A small network was shown many inputs. Here are its activations along a few directions, one row for each input.
In each table, some parts of the input vary, and every possible input appears once, in random order.
Descriptions start from the smaller parts, as in this example, which fits no table here: one of 8 places around a ring, together with either a single point or one of 9 places along a line or (one of 3 separate values, together with one of 6 places along a line).
Shared parts are said once, and a part with two or three values counts as separate values.

Rows:
R1: [ 14  39  30 -86  26 -20 -24  52   3 -37 -36  15 -40  -8 -44  34  49  41
  52  46]
R2: [-33  26  -8 -46   4  -4 -61   1  21  35  14  16 -59  43  20   7  17  11
  -1 -15]
R3: [-15   2  -4 -69 -17 -45 -33  37   5 -22  27  -7  23  63   1   8 -13  -4
 -14  -1]
R4: [ 35 -29 -19  63 -14  15  56 -15  -7 -21   8 -12  33 -26  18  -1 -35 -33
 -19   7]
R5: [ 10 -20 -13  84  18  36  47 -45 -11  16 -10  -2  -9 -23  26   1  -8 -18
 -24  -6]
R6: [ -4  -2 -14 -47  17 -39  -9  41  -1 -32  21   2 -20  84  33  41 -19 -12
 -25  16]
R7: [ 36   0  38  33  23  21  49   7 -13 -18 -67  -5  18 -96 -56  -9  31  17
  64  38]
R8: [-28  22   2 -67 -24 -24 -63  16  13  15  26   7  -5  33  -5 -10  -1  21
   6 -20]
R9: [-10 -17   9  53 -26  23  14 -31  -5  31  -1 -11  56 -53 -22 -47  -8   3
   0 -29]
R10: [  6 -34   1  48 -27   3  40 -13 -13  -8   4 -22  79 -29 -15 -31 -22 -22
 -16 -11]
R11: [ -3  16 -20 -39  16 -13 -32   1   8   2  15  12 -69  67  39  39  -2  -2
 -22   8]
R12: [ -7  -2  -2  74   2  46  16 -51   0  38  -3   6  -6 -55   5 -33  11  -3
   0 -33]
Describe the family of inputs behind these rows.
> one of 2 separate values, together with either a single point or one of 5 places around a ring
Changing only the choice among 2 separate values turns R10 into R3. The same change can be made to R9. Which row results?
> R8

Rows:
R13: [ -6  -7 -22  14   2  -9   3  -1   6  11  21  10 -29  44  58  16 -45  -9
 -19  -5]
R14: [ 21   4  17  19  32  14  32  -4 -12 -29 -42   4 -24 -42 -24   8  49  -7
  25  29]
R15: [-15  22   1 -79  -3 -33 -33  28   5 -27  31  -5  25  50 -15   9  12  17
 -19 -16]
R16: [  7 -13   7  30 -40   8  17  -4   1   5  12 -11  72 -55 -23 -42 -29   3
  14 -21]
R17: [  7 -38 -26  55 -10  14  18 -24  -4   9  -1 -12 -11  15  29   3 -11 -61
 -30  14]
R18: [-34  15 -23 -35  10  -7 -49  -9  10  17  43   7 -41  77  33   9  15  -9
 -48 -35]
R19: [-19 -26 -13  76 -23  34   0 -49  -5  52  15  -2  12 -23  18 -38 -23 -21
 -21 -37]
R20: [ 10  17  21 -21  23  -8  -5  28 -14 -18 -22  26 -42 -16  -5  23  -6  33
  48  25]
R21: [ 13 -39   4  19 -14 -15  39  17 -16 -30 -18 -22  57  -4 -17   0 -13 -30
  -7  31]
R22: [  6  13  22  26   1  34   2 -30   7  39 -38  -3  -1 -75 -36 -27  27  27
  40  -3]
R23: [ 24   9  -2 -33 -10 -24  14   5  -3 -30  10  -6  27  12   5  24 -41  22
  -3   9]
R24: [-14  43  15 -72  32  -7 -37  41  25   1 -11  12 -46  18 -23  16  64  35
  20   9]
Changing only one part turns R17 into R14. The same change can be made to R13. Which row results?
> R20
Describe the family of inputs behind these rows.
> one of 3 separate values, together with one of 4 places along a line
Change only the place on the line of 4 in R21. List by row number the other rows that result.
> R15, R16, R23

Rows:
R25: [ 31  -9  19  21  11  23  56   3  -5  -4 -37 -10  13 -73 -16  -6  15   5
  32  14]
R26: [ 10  14 -17   2  22  -2 -19  -7  12   9  15   2 -39  42  20  21 -16  -2
 -15  -5]
R27: [-15  16   0 -28 -12 -31 -16   4   7 -13  19   4  28  24   5  -5 -27  14
   3 -17]
R28: [ -6   4 -11 -19  -6 -27   9  -7  14  -8  14 -13  26  41  19  12 -24   0
 -28  -6]
R29: [ 20 -13 -13  67  -8  24  39 -38   9  16  -2 -18  20 -30  16  -9 -27 -19
 -13  -5]
R30: [ 24   4  13 -49   8 -14  12  35  -8 -36 -16  -9  21  -6 -30  23  10  14
  16  28]
R31: [ -6 -15   9  31 -21  26   3 -15   1  34  -8  -8  22 -52 -19 -44  17  -8
  13 -18]
R32: [-16  12  11 -14   5  -5 -37   5  -5  22   4   9 -47  24  17   9 -15  25
  12   4]
R33: [  2  34  13 -35  40  -4 -13  20   5 -22 -26  17 -33  -1 -24  29  36  24
  30  21]
R34: [-24  18   5 -35  -4   4 -54  -4  -3  16   6  21 -38  10 -15  -5  34  18
   4 -10]
R35: [ -1 -27  -9  64  -1  13  48 -25  -8  -1 -11   7  14 -21  13 -18   8 -25
 -18  -5]
R36: [ -3  -8 -14  -6  16   4 -14  21 -11 -12  18  15 -51  35  24  19  14 -23
 -17   6]
R37: [ -3 -27 -14 -14 -13 -22   9  25  -9 -21  10   1  12  39  18  12 -14 -25
 -22  16]
R38: [-10   1   2 -43 -32  -8 -33  13  -1  -1  19  -5  26   6 -24 -11   9   6
  -9  -7]
R39: [ -1  -2   6  57  -5  20  10 -29   1  20  -4 -13  27 -36  -3 -26 -21  -2
  13 -15]
Changing only one part turns R25 into R33. The same change can be made to R31. Which row results?
> R34
Describe the family of inputs behind these rows.
> one of 3 separate values, together with either a single point or one of 4 places along a line
List by row number the other rows that have the choice among 3 separate values in common with R30.
> R27, R28, R37, R38
Change only the choice among 3 separate values in R32. List by row number the other rows that result.
> R27, R39
